[ 81 121 127  79 127 119 147 156 155 125 145 129  79 193 171 153 111 149
  71 139 186  68 112 157 143  85  95 146 126 134 136  88 157 140  98 140
  90 175 111 155 107 122] -> Maz
[102 111  99 107 213  85 157 127 142 128 108 159  76 122 185  90 188 128
 147 141 138 136  91  98 149 136 106  95 105  97 114 106 182 146 146 123
 126 130 105 129 140 108] -> mino
[166 173 140 176  43 166 130 148  99 123 153 103 128 132  69 170  99 132
  95 147 171 117 167 154 151  94 143 160 137 198 180 176 109 101 128  95
 122 135 148 131 128 146] -> suvop
[110  88  90 128 190  93 165 154  93 137 118 195 172 170 153  98 144 101
 137  95  97 151 135  77 134 132 147 142 147 112 123  70 128 157 126 181
 122 121 105 131 141 173] -> nin
[ 94  72 111 121 123 124 152  98 195 126  80  81 160 128 131 129 153 168
 181 129 118 136  81  89 103 159 156 127 118  92 106 105 115 126 148 149
 111 125 131 132 110  61] -> Suso
[139 186  68 110 157 143  85  95 146 145 158 154 156 113 189 107  88 117
 118  96  90 126 143 141 159 127 101  88 124 108 117  78 152 116 123 137
 162 151 143 138  95 194] -> Labur
[195 119 142 130 156 136 143 147 101 146 150 153 118 111 126 136 112 164
 171  99 187 101 168 138 185  87  84 100 161 112 180 117 107  69 136 118
 143 157 102 145 118 128] -> zulek
[159 179 134 123 129  95 124 132 114 136 121 122  85  57 205  86 116 167
 110 161  80 163 102 138 111 161  97 145  77 118  84 138 196 163 121  92
 135 115 137  91 125 152] -> Vep
[137 116 139 162  76 147 179  98 175 124  89 128 110 146 105 135 121 193
 106 162 146 116 144 117  97 116 152 187 130 144 131 124 158 178 118 108
  61 155 131 135 113 105] -> peka
[ 82 163 108 119  62 111 147 167 130 134 136  45 112 111 211 135 104 184
 124 143 121 147  73 104 146 140 143 140 105 149 110 101 156 104 149 136
 103 124 156 102  96 114] -> Ravol
[118  62  85 115 139 115 134 127 187 113  95  99 189 161  69 129 162  93
 152 126 119 125 102 114 106 154 149 124 119  96 126  97 104 132 123 143
 102 118 157 145 136 125] -> Numup
[ 66 111 151 116 106 121 139 148 135 133 166  87 115 149 136 161  85 121
  84 105 164 105 129 145 173  99 142  88 123 156 158  80 123  69 136 118
 126 166 159 143  73 137] -> delon
find: [139 186  68 112 157 143  85  95 146] -> Maz
find: [111 151 116] -> delon
find: [118 143 157 102 145] -> zulek

[178 101 162  88 212 118 119  82 105] : Redel
[160 151 178 102 162 141  87 195 114] : kiro
[125 118  86 212  88 160 119 227 117] : Kiv
find: [178 101 162  88 212 118 119] -> Redel
find: [178 102 162] -> kiro
find: [ 86 212  88 160 119 227] -> Kiv
find: [ 88 212 118 119] -> Redel
find: [151 178 102 162 141  87 195] -> kiro
find: [118 119] -> Redel

[178 131 133  83  86 141 154  97 160 105 117 149 101  93 133 145 119 132
 163  71 123 205  62 136 148 112  54 167 121 139  72 133 110 148 126 130
 140 127 154  99 136 170  90 119 161 117 121 149 149 131 112 157 102 100
 129  75  66 131  86] -> tam
[129 102  72 100 105 102 107 108 114 178 132 133  83 165 114 172 127 135
 172  87 125 165 121 148 167  72 136 148  54 112 110 121 139 133 114 132
 201 145 170 111 149 123 142 160  95 127 147 142 163 171 124 122 106 148
 154  82  93 104  92] -> sar
[106 222 117 100  36 109 150 169  36 148 145 178 100 114  69 124 153  75
  66 122 131 123  73 132  85  61 112  79  84 105 109 164  98  79  99 171
 108 112 116 125  66  28 153 102 125 119 132 171 114  84 159 150 157 114
  36  65 154 154 130] -> zele
[129 102  72 100 105 134 107 108 114 178 132 133  83 165 114 172 166 135
 172  87 125 165 121 148 167  72 136 148  54 112 110 121 139 133 114 132
 201 145 170 111 149 123 142 160  95 127 147 142 163 171 124 122 135 148
 154  82  93 144  92] -> gog
find: [ 28 153 102] -> zele
find: [178 132 133  83 165 114 172 166 135] -> gog
find: [129 102  72 100 105 102 107 108 114 178 132 133  83 165 114 172 127 135
 172  87 125 165 121 148 167  72 136 148  54 112 110 121 139 133 114 132
 201 145 170 111 149 123 142 160  95 127 147 142 163 171 124 122 106 148
 154  82  93 104  92] -> sar
find: [164  98  79  99] -> zele
find: [129 102  72 100 105 134 107 108 114 178 132 133  83 165 114 172 166 135
 172  87 125 165 121 148 167  72 136 148  54 112 110 121 139 133 114 132
 201 145 170 111 149 123 142 160  95 127 147 142 163 171 124 122 135 148
 154  82  93 144  92] -> gog
find: [142 163 171 124 122 106 148 154  82  93 104] -> sar
find: [153  75  66 122 131 123  73 132  85  61] -> zele

[134  43 200 215 134  53 106 125 195  87 181 165 118 135 102  97  87  57
 112 140 164  68  65 171 146 128 122  82  46  70  91 205  62 161  61  93
 208  56  63 167  43  42 151 133  78 121 163 182 201  87  69 144  93  63] : vaso
[134  43 200 215 134  53 106 125 195  87 181 165 118 135 102  97  87 171
 146  57 140 164  65 160 156 146 183 129 170 132  86 205  62 161  61  93
 208  56  63 167  42  42 151 133  78 121 163 182 201 148 173  79  96 174] : gilu
[ 54  61 154  99  48  71 154  68 187 188  63 201  96  74 123 200 136  51
  73  53  90  94 216 183 156 160 146 129 132 170  86 202 163 120  51  57
 157 102 163 203 161 156 206  70  68 203 155 124 107  96 184  64 182  42] : vuteb
[134  43 200 215 134  53 106 125 195  87 181 165 118 135 102  97  87  57
 112 140 164  68  65 171 146 128 122  82  46  70  91 205  62 161  61  93
 208  56  63 167  43  42 151 133  78 121 163 182 201 148 173  79  96 174] : zoko
find: [134  43 200 215 134  53 106 125 195  87 181 165 118 135 102  97  87  57
 112 140 164  68  65 171 146 128 122  82  46  70  91 205  62 161  61  93
 208  56  63 167  43  42 151 133  78 121 163 182 201  87  69 144  93  63] -> vaso
find: [183 156 160 146 129 132 170  86] -> vuteb
find: [160 146] -> vuteb

[ 51 102  52  56 219  53 211 120 220 152  56  51 178 205 222  51 220 219
 106 126 216 119] : sodud
[140 111 117 135 133 131 132 125 135 134 131 133 137 130 134 134 134 133
 125 134 133 131] : geto
[110 140 111 116 132 115 137 137 133 111 118 109 146 141 130 110 133 131
 136 132 135 147] : Tevep
[ 51 102  52  56 219  53 211 120 220 152  56  51 178 205 222  51 220 219
 106 126 216 182] : Pas
[220 152  56  51 178 205 222  51 220 219 105 126 178 205 222  51 220 219
 106 222 216 182] : Meze
find: [140 111 116] -> Tevep
find: [ 51 102  52  56 219  53 211 120 220 152  56  51 178 205 222  51 220 219
 106 126 216 182] -> Pas
find: [135 134 131 133 137 130 134 134 134 133 125] -> geto
find: [132 115 137 137 133 111] -> Tevep

[129 128 128 125 127 124 130 127 131 158 132 129 128 132 129 127 128 128] -> rad
[138 136 135 121 135 108 139 135 137 125 135 137 135 138 137 136 135 136] -> mogel
[130 128 129 137 128 126 132 128 131 141 130 129 128 131 129 128 128 128] -> Geve
[128 127 127 121 137 108 135 139 135 125 128 128 127 129 128 127 127 127] -> taze
[ 58  60  61 142  61 178  56  61  59 143  64  60  62  59  60  60  62  60] -> Sibez
[128 137 129 130  29 193  24  29  25 122  29  27  29  25  27  29  29  28] -> lup
find: [130 128 129 137] -> Geve
find: [121 135 108 139 135 137 125] -> mogel
find: [129 128 128 125 127 124 130 127 131 158 132 129 128 132 129 127 128 128] -> rad
find: [132 128 131 141 130 129 128 131] -> Geve
find: [29 27 29 25 27 29 29] -> lup
find: [24 29 25] -> lup
find: [29 29] -> lup

[155 129 131 142 143  93 167 212 102 182 144] : Bazo
[158  86 167  38 143 132 160  64 160 123 115] : zafa
[118  84 158 107 113  59 172 157 105 150 161] : vimut
[133 151 143 133  90 151  78 112 127 119 182] : maroz
[ 61 145  76 127 195  78 133  90 145 128 117] : vonab
[122 180 118 159 127 134 144 121 170 151 108] : senul
[184 130 188 159 140  85  73 124 103  97 117] : Mevu
[ 51  84 191  95 159 131  84 113 132 144 109] : kal
[ 84 158 107 113  59 172 156  94 141  95 167] : Kom
[107 103 116 103 120 160  99 148 146 166 170] : Peput
find: [133 151] -> maroz
find: [ 84 158 107 113  59 172 157] -> vimut

[124 121 125 151 150 112 135 175 116] -> fidas
[151 124 121 125 150 112 149 125 124] -> romop
[121 125 150 150 112 112 110 125 124] -> kipu
find: [125 150 150 112 112 110 125 124] -> kipu
find: [121 125 150 112 149] -> romop
find: [124 121 125 151] -> fidas
find: [121 125 151 150 112] -> fidas
find: [125 150 112 149 125] -> romop

[ 76 118  49  97 101 170 124 143 175 130  51 142 224 124 125]  Vipe
[122 102 186 103 124 138 121 129 124 124  83 148 159 115 126]  bife
[154 220 131 143 171 140 189 121 122 103 186  67 111 124 124]  rorut
[116 133  94 136 137 143 161 103 122 121 112 157  86 101 130]  nud
[ 92 116  83 113 107 153 125 137 157 133  80 140 186 127 127]  nak
[223  83 132  61 155  56  35 147 131  68 127 126 143 132 124]  zudez
[102 144 223 173 100 133 129 152 218 145 187  80 151 176 129]  lova
find: [218 145] -> lova
find: [121 122 103] -> rorut
find: [122 103 186] -> rorut
find: [116  83 113 107 153 125 137 157 133  80 140 186] -> nak

[146 203  81 166 153 122 137 153 126] -> Zaz
[131 123 144 104 129  66 183  95  38] -> neved
[ 64 135 106  52 145  52 139  18  35] -> Tek
[124 167 122 157 109 141 144 180 131] -> suvi
[121 175 132 123 144 104 157 140 100] -> Pumuk
[ 83 164 146 203  81 164 167 172 132] -> Voveb
[115 117 141 102 115 147 101  97 140] -> Pef
find: [132 123 144 104] -> Pumuk
find: [146 203  81 164] -> Voveb
find: [137 153 126] -> Zaz
find: [115 147 101  97] -> Pef
find: [132 123 144 104 157 140] -> Pumuk
find: [140 100] -> Pumuk
find: [157 109 141 144 180] -> suvi

[173  98 109  65]  bope
[125 127 130 137]  Zulib
[125 127 130 121]  fegul
[150 144 123 170]  reko
[101 109 152 146]  nol
find: [ 98 109] -> bope
find: [173  98] -> bope
find: [109 152] -> nol

[192  63 107 109 170  79 102  51 167]  zumeb
[132 110 118  87 109 119 137 155 137]  senav
[167 153 114 125 137 120 121 158 144]  Bon
[117 101  95  84 119 108 125 181 124]  vomi
[192  76 107 109 119 108 181 124 125]  Femat
[ 92 173 121 142  73 194 160 188  90]  kobus
[181 165  89 117 164 164 146 144 201]  tis
[120 158 218 168 170 107  96 104 132]  kimo
[ 77 103 154 168  89 122 111  96  67]  fal
[155  63  85 135  82 149  42 104  87]  vozed
[ 89 165 124 141 169 128 201 128 148]  ruf
find: [119 108 125 181 124] -> vomi
find: [121 158] -> Bon

[147 129 140 168  99 171 122 146 100 109 125  90 105 122 126 103 147 153
 142 106 161  84 120 141 147  52 128 140 159 149] -> vilig
[150 114 123 131 138  94 133 134  94 114 142  89 112 133 141  84 114 171
 113 123 116  74 123 140 153 112 124 163 161 155] -> biv
[123 140 151 144  90 109 105 146 122 100 122 125 171  99  89 167 146 183
 132 161  77 125 136 118 140 179  99 146 117  12] -> let
find: [ 99 171 122 146 100 109 125  90 105 122] -> vilig
find: [140 153 112 124 163] -> biv
find: [123 140 153] -> biv
find: [114 171 113 123 116  74 123 140] -> biv

[153  87 220 168 138  64  94 119] -> vitib
[148 123 176 133 148  79 107 117] -> baki
[141 132 153 124 145  96 115 119] -> diga
[134 159 112  98 149 116 128 120] -> Gabo
[148 123 166 124  96 145 115 117] -> vaba
[155 100 166 155 122 112 117 129] -> muf
[165 155 220 168 138  64 115 119] -> deras
find: [176 133 148  79] -> baki
find: [166 155] -> muf
find: [176 133] -> baki
find: [124 145  96 115] -> diga

[177 175 134  67 234  38 125 106 112 183 116 153 152]  Zefu
[136  83 132 155  66 135 103 106 149 112 119 108 130]  Sogaf
[125 106 112 106  67 125 116 112 234 183  38 114 138]  bora
find: [155  66] -> Sogaf
find: [106 112 106  67 125 116 112 234 183  38 114 138] -> bora
find: [125 106 112 183 116 153] -> Zefu
find: [ 38 125 106 112] -> Zefu
find: [ 67 234  38 125 106 112 183 116] -> Zefu
find: [132 155  66 135 103 106 149] -> Sogaf
find: [177 175 134  67 234  38 125 106 112 183 116 153] -> Zefu

